These are the activations of a small neural network, seen along a few directions. Each row is one input.
Each table varies a few parts of the input and shows all the possible inputs, shuffled.
A made-up example of a description, with smaller parts first: one of 5 places around a ring, together with either a single point or one of 11 places along a line or (one of 3 separate values, together with one of 4 places along a line).
Shared parts are said once, and a part with two or three values counts as separate values.

Other details of the inputs vary at random and push rows far along two fixed directions, the same in every table; ignore that.
To show where, the next rows are all for the same input, with only those details redrawn:
[ -7  12 -17  18  20 -13 -31 -15 -17  17 -33]
[ -5   3  -8   1   6 -11  11   3   0  -9  17]
[ -5 -35  25  -9 -11   9  -5  10 -17  53 -36]
[ -4   2  -2  -4   2 -11  24   9   5 -17  31]
[ -7  18 -23  22  25 -14 -40 -22 -20  19 -42]
[ -4  -7   9 -17 -11 -10  56  27  18 -33  68]
[ -4  24 -26  22  28 -18 -34 -21 -18   6 -32]

Table:
R1: [  6 -26  25  -2 -11 -20  29  23  12  19  37]
R2: [  2  35 -55  38  64 -20 -65 -27 -21 -15 -27]
R3: [-10  11 -25  24  26   8 -40 -23 -25  15 -42]
R4: [ -4 -28  -2  -1  10  19  21  25   3 -19  36]
R5: [  3 -52  43 -22 -43  24  -9  17  -8  60 -53]
R6: [ -6  15 -19  18  31  -9 -44 -22 -22  21 -43]
R7: [ -2 -15 -14  15  41  19 -47  -5 -25  16 -39]
R8: [  1  40 -61  44  59 -27 -63 -27 -19 -18 -25]
R9: [  0 -71  52 -25 -49  51 -13  17 -19  71 -62]
R10: [ -8   1  -7   8  24  13 -31 -11 -24  15 -35]
R11: [  6   7  17 -18 -29  14  23   2  21  -2   4]
R12: [ 14 -15  42 -20 -54  -3  36  -4  22  38 -13]
R13: [  5 -13  17 -30 -25  23  47  27  21 -55  66]
R14: [  3 -19  21 -22 -25  11  17  16  14  -9  18]
R15: [  8 -43  58 -41 -69  30  52  28  19  40  -9]
R16: [ -5  28 -26  13  21 -22   2  -7   2 -30  23]
R17: [  7  61 -26  -1  -4   3  34  -8  31 -86  65]
R18: [ -2  28 -16  31  21 -38 -39 -36 -11  30 -37]
R19: [  2 -83  75 -44 -53  44   0  28 -11  82 -50]
R20: [  7   6  26 -31 -38  14  60  17  34 -32  54]
R21: [ 13  19   7  -4 -27 -35  48   6  38 -52  68]
R22: [  6  57 -35   5 -12   1  37 -11  32 -84  65]
R23: [  2   4 -19   6  34  -7   6  10   5 -39  46]
R24: [ -6  17 -13   5  24 -10   2  -5  -1 -23  22]
Changing only one part turns R20 into R19. The same change can be made to R22. Which row results?
> R9
Describe the family of inputs behind these rows.
> one of 4 places along a line, together with either a single point or one of 5 places along a line
Which other rows does R23 become when the place on the line of 5 takes its other values? List them by row number.
> R2, R4, R7, R8
Which other rows agree with R6 in the place on the line of 4? List them by row number.
> R3, R10, R16, R18, R24

Table:
R25: [ -1 -42  31 -19 -17   4  43  33   5  17  33]
R26: [ -2  72 -52  29  24 -17 -27 -44   3 -47  -8]
R27: [  0 -10   8  -9  -2   8  11  10   2  -4  12]
R28: [ -3 -16  22 -15 -18   9  18  10  -1  19  -1]
R29: [  0 -17   9   2   1  -6 -17   0  -9  32 -27]
R30: [ -4  36 -26  17  20 -35  14  -9   7 -30  34]
R31: [  0 -15  14  -9  -9 -13  34  20  10  -5  38]
R32: [  3  -3   6 -14 -19  21  16   8  10 -20  13]
R33: [ -2 -13   4   5  -4  34 -57 -19 -30  60 -95]
R34: [  0   0  -6  10  11  -3 -32 -11 -12  14 -30]
R35: [ -3  41 -35  24  29 -23 -24 -25  -4 -20  -5]
R36: [  0 -19   9  -4   1  -2  10  13   0   6  12]
R37: [ -3  22 -13   3  11  -8  15  -4   6 -25  24]
R38: [ -3  34 -39  25  35  -2 -41 -24 -12 -19 -19]
R39: [  0  12 -16   3  13  -7  18   7  11 -44  48]
R40: [ -3  13 -22  17  26   5 -36 -15 -15   2 -27]
R41: [  1 -20  15 -14 -10  16  11  15   1  -1   9]
R42: [  0 -19  10  -3   1  -7  13  13   0   9  13]
R43: [  1 -10  11  -7 -18  24 -17  -6  -8  25 -41]
R44: [  1  -6   0  -4   6  10   2   7   0 -10   9]
R45: [ -1   8   0  -3  -1 -21  30   8  13 -18  38]
R46: [  2 -18  18 -21 -19   9  36  23  13 -18  40]
R47: [ 16   1  41 -15 -70   2   3 -20  19  52 -53]
R48: [  1  -2  -4   2   8  -2  -2   4   1 -13  12]
R49: [  1 -28  15  -1  -1   2 -18   4 -12  38 -30]
Describe the family of inputs behind these rows.
> either a single point or (one of 4 places along a line, together with either a single point or one of 5 places along a line)
Which other rows does R40 become when the place on the line of 5 takes its other values? List them by row number.
> R25, R36, R38, R39
Which other rows does R38 become when the place on the line of 4 takes its other values? List them by row number.
> R28, R41, R46
